These are the activations of a small neural network, seen along a few directions. Each row is one input.
Each table varies a few parts of the input and shows all the possible inputs, shuffled.
A made-up example of a description, with smaller parts first: one of 3 separate values, together with either a single point or one of 9 places around a ring or (one of 6 places along a line, together with one of 8 places around a ring).
Shared parts are said once, and a part with two or three values counts as separate values.
In the rows, 128 means zero.

Other details of the inputs shift rows strongly along three fixed directions, in all tables alike. That doesn't count.

A family of inputs:
R1: [ 89 215 113 191  12 177  23 127 139 146 147 112 182]
R2: [211 139  70 178 111 111  40 181 191 132  94 143 248]
R3: [173 110  81  95 178 118 113 108 138 167 114 160 179]
R4: [168  53 151  87 233  65 224 133 124 114 109  96  27]
R5: [ 42 106 187  59 148 143 189  78  58 126 163  93  31]
R6: [ 69 147 146  73 113 204 100  68 112 106 183 116 141]
R7: [187 127 125 191 114  80 120 189 171 123  73 125 168]
R8: [167  55 167 135 192  73 188 129 139  93 102 132  79]
R9: [ 64 155 174 188  35 113 119 170 139 129 133 101  55]
R10: [154  90 150 108 207  88 180 141 124 101 101  98  52]
R11: [104 157 132  78 122 180 123  59 112  97 180 170 157]
R12: [ 82 141 133  32 164 199 114  57  80 109 179 120 133]
R13: [ 84 159 101  33 134 169 101  71 106 145 175 158 148]
R14: [212  93  81 109 158 145  94 143 175 132 123 169 218]
R15: [182 119 108  87 189 125 136 118 184 111 114 165 172]
R16: [187 104 108 201 152  58 120 210 162 155  84  82 145]
R17: [ 59 158 181 201  45 119 102 166 131 129 119  77  97]
R18: [154 120 152 215 115  67 128 200 176 111  81  81  83]
R19: [ 83 123 168  86 150 137 158  82  60 102 152 133  60]
R20: [ 88 180 158 220  24 138 118 159 135 153 129 108 103]
R21: [ 67 210 118 144  51 171  48 110  92 159 141 130 159]
R22: [ 61 162 175 156  91 106 135 154  96 124 115  88  40]
R23: [ 71 114 197 131 109 146 195 125 113 118 151  98  52]
R24: [110 130 128 107  97 174 106  89 134 145 153 156 144]
R25: [223  92  54  74 221 127 111 100 156 157 123 163 210]
R26: [101 109 171  78 174 148 179  72  70 109 140  99  40]
R27: [163  91  81 208 110  77 138 199 157 136  61 121 153]
R28: [157  56 175 114 204  69 198 137 160  96  85 117  47]
R29: [ 68 145 174 176  24 133 120 155 109 129 134 107  82]
R30: [162 197  75 174 106 108  63 189 168 150  97 140 204]
R31: [173 149  84 190  89 122  58 194 202 144 119 141 189]
R32: [177  68 137 123 201  71 193 131 107 114 124 115  70]
R33: [157  60 180 113 212  93 219 132 149 102  95 105  82]
R34: [105 161 111  49 125 194  83  68  80 110 170 141 162]
R35: [158 129 142 228  90  85 145 195 159 129 109 135 121]
R36: [ 90 108 172 131 100 134 161 111 111 111 158 139  71]
R37: [ 95 194 116 168  42 165  47 121 125 113 169 129 173]
R38: [152 134 141 208  98  82 143 206 182 134  97 119 106]
R39: [116 151  94  31 161 184 135  36  93 150 173 164 163]
R40: [150 123 145 187 114  70 119 193 120 134  68 102 109]
R41: [188  94 112  91 165 139 146 126 158 124 123 174 181]
R42: [104 215 107 175  35 170  49 121 147 150 137 139 202]
R43: [107 216  92 140  75 163  60 118 103 133 160 159 195]
R44: [195  72 118  80 243  62 215 135 150 131  97 132  93]
R45: [ 77 132 180  60 142 154 190  73  50  97 147 113  50]
R46: [ 79 152 155 148 109 128 106 146 102 133 117  97 111]
R47: [ 70  92 137 125 126 143 201  91  87 124 123 109  50]
R48: [ 96 113 173 142 103 143 162 116 106 105 167 120  62]
R49: [ 63 150 166 185  38 141 104 162 135 143 142  99 106]
R50: [173 127  88  83 156 120 128 117 127 143 127 154 183]
R51: [ 50 140 129 201  53 129 151 141  85 116 133 113  78]
R52: [206 125  62  99 197 133  76 117 141 117 133 173 221]
R53: [142  92 162 110 208  97 198 137 116 117  96 100  85]
R54: [166 109 131 184 118  63 139 187 123 136  95  83  99]
R55: [155 111 129 173 114  65 129 184 124 150  86 106 113]
R56: [106 144  93  38 143 173 101  54  88 136 190 181 170]
R57: [ 95 157 101  35 147 184 118  64 101 143 181 146 178]
R58: [178 100  23  95 180 132 107 130 191 138 106 184 230]
R59: [ 60  91 115  45 158 193 174  61  95 115 159 136 117]
R60: [ 60 150 182 211  31 143 122 178 124 135 147  64  66]
R61: [218  84  85  99 201 123  99 108 188 141  93 180 218]
R62: [189 112  86  84 198 111 150 104 127 133 140 175 171]
R63: [200 131 107 194 160  71 131 183 156 154  60 123 151]
R64: [123 135 113  89 109 204  98  77 132 142 174 155 161]
R65: [105 146 123  78  95 173  80  84 122 115 148 156 178]
Description of these inputs: one of 5 separate values, together with either a single point or (one of 3 separate values, together with one of 4 places along a line).
The inputs of R61 and R28 match in every part but the choice among 5 separate values. If R21 is changed in the same way as R61 into R28, which row does it become? -> R22
Which other rows does R19 become when the choice among 3 separate values takes its other values? List them by row number. -> R43, R52
Which other rows does R51 become when the choice among 5 separate values takes its other values? List them by row number. -> R27, R47, R58, R59

A family of inputs:
R66: [188 119 119  84 193 121 104 111 144 127 140 141 185]
R67: [ 72 178  96 107  68 181  95  97 105 136 199 140 138]
R68: [114 145 164 171  80 121  99 165 144 145 145  97 115]
R69: [113 146 142 174  71 114 115 159 138 130 148 131 104]
R70: [175  92 113  94 186 132 109 123 132 119  99 141 175]
R71: [175 121 117  86 176 132 132  97 159 107 110 160 167]
R72: [146  84  79 106 170 121 139 119 144 134 130 155 165]
R73: [ 69 164 154 152  85 128 155 142 128 146 141  98  69]
R74: [130 109 153  75 182 161 130  71 112  96 146 129 126]
R75: [ 97  69 166 126 142 125 203 126 104  95 126 120  61]
R76: [148 118 121  70 152 170 137  89 162 111 139 163 152]
R77: [ 51 175 128  91 117 166 124  81  84 134 139 132 119]
R78: [129 136  93 183 112  93 115 172 175 160  86 121 164]
R79: [145 125 125  51 155 154 130  94 161 135 149 181 147]
R80: [106  94 171  98 151 119 188 124 107 131 146  69  40]
R81: [102 131 156 198  49 125 150 131  98 169 135 105  90]
R82: [ 59 162 129  94  79 194 126  93 120 121 151 137 151]
R83: [146 107 154 103 179  95 172 137  96 123 120  76  59]
R84: [105 149 135  46 185 157 170  74  97 125 152 142  98]
R85: [ 69 120 146 153  80 121 126 142 109 143 121  72  71]
R86: [158 161  63 153  81 171  37 134 177 127 154 178 239]
R87: [100 159 126 118  92 210  56 101 141 129 174 140 182]
R88: [161  70 105  91 178 154 113 122 157 127 116 152 182]
R89: [174  91 135 154 181  73 175 167 153 115  57 124 134]
R90: [101  87 165  96 168 104 170 111  76 115 106  80  29]
R91: [166 144 115 209  91  91  92 170 153 107 104 129 157]
R92: [ 87 163  96 115 101 146  96 107  85 124 147 142 145]
R93: [185 150 110 243  74  87 104 184 120 178  90 121 154]
R94: [191 106 148 130 185  63 160 156 162 131  82 146 111]
R95: [131 160 140 176  82  91 108 159 117 121 131 127 113]
R96: [206 109  93 178 176  55 143 194 145 131  90 129 136]
R97: [ 97 148 139 169  75 122 124 144  93 105 123 117 116]
Describe the family of inputs behind these rows. -> one of 2 separate values, together with either a single point or (one of 3 separate values, together with one of 5 places around a ring)
The inputs of R92 and R72 match in every part but the choice among 2 separate values. If R66 is changed in the same way as R92 into R72, which row does it become? -> R68
Which other rows does R79 become when the choice among 2 separate values takes its other values? List them by row number. -> R94
Which other rows does R68 become when the place on the ring of 5 takes its other values? List them by row number. -> R80, R85, R87, R88
Which other rows does R76 become when the choice among 3 separate values takes its other values? List them by row number. -> R86, R87

A family of inputs:
R98: [153 111 100  90 177 125 136 123 148 125 115 148 162]
R99: [147 101 143 163 139  88 159 149 114 135 100 114 100]
R100: [187 123 104 156 119 139  96 149 177 123 121 158 202]
R101: [120 137 105 193  92 101 115 179 141 144  98 109 134]
R102: [ 74 144 155 104 112 146 158 101 101 130 142 112  83]
R103: [125 112 148  55 185 141 159  95 115 120 149 122  96]
R104: [192 120  91 142 164  97  88 154 152 124  95 139 185]
R105: [169 118  96  92 183 117 136 115 138 119 119 163 169]
R106: [171 131  73 161 132 103 104 158 150 138  99 152 186]
R107: [160  90 132 106 184 107 152 132 132 125 116 110 103]
R108: [126 152 132 178 106  99 100 181 145 132  98  95 130]
R109: [ 75 141 170 118 101 143 135 110  92 124 135  90  72]
R110: [137  77 132  60 198 134 178  79  91 106 138 145 106]
R111: [170 104 132 127 170  97 140 135 124 122 117 119 110]
R112: [ 76 186 110 111  74 167  94 109 118 145 166 133 149]
R113: [102 120 170 180 108  90 146 170 113 118  94  67  56]
R114: [ 72 182 132 167  20 160  64 139 155 136 156 133 154]
R115: [ 90 112 166 124 129 119 195 103  82 123 125 114  42]
R116: [113 126 110  87 130 164 110  95 114 144 147 142 163]
R117: [138 147  99  52 158 166 118  68 119 130 154 177 183]
R118: [170  79 127 106 171 143 143 114 173 114 128 146 157]
R119: [136 114 129  60 179 136 172  81 108 117 152 154 109]
R120: [105 107 148 166 116 101 152 160 111 128 107  90  83]
R121: [180  94 127 156 150 117 136 150 169 114 110 147 150]
R122: [ 64 203 133 106  66 185  68 103 109 142 164 118 152]
R123: [132 134 121 165 104 109 123 147 113 139 131 119 121]
R124: [164 113 114 115 137 148 112 124 165 120 136 174 175]
R125: [135  89 161 188 127 102 161 166 162 115 103 102  89]
R126: [127 143 102 147 104 125 126 133 118 143 136 142 135]
R127: [117 170  56 101  97 181  64 104 140 161 165 170 219]
R128: [195 109 132 145 185  79 136 158 153 130  87 127 137]
R129: [139 119 125 203 101  80 127 193 140 152 102  93 116]
R130: [118 125 146  60 180 144 147  83  98  99 147 136 105]
R131: [ 87 148 168 119 106 141 132  99  80 116 143 102  76]
R132: [ 86 154 172  96 125 142 148  95  81 112 164 110  61]
R133: [ 87 148 137 133  74 173  94 114 148 127 161 138 145]
R134: [ 95 157 111 167  73 138 108 143 125 156 121 118 137]
R135: [130 122 155 163  88 118 132 153 152 115 123 136 109]
Describe the family of inputs behind these rows. -> one of 2 separate values, together with either one of 4 places along a line or (one of 3 separate values, together with one of 5 places around a ring)
The inputs of R102 and R117 match in every part but the choice among 2 separate values. If R103 is changed in the same way as R102 into R117, which row does it become? -> R132
Which other rows does R114 become when the place on the line of 4 takes its other values? List them by row number. -> R118, R125, R133
Which other rows does R129 become when the choice among 2 separate values takes its other values? List them by row number. -> R123
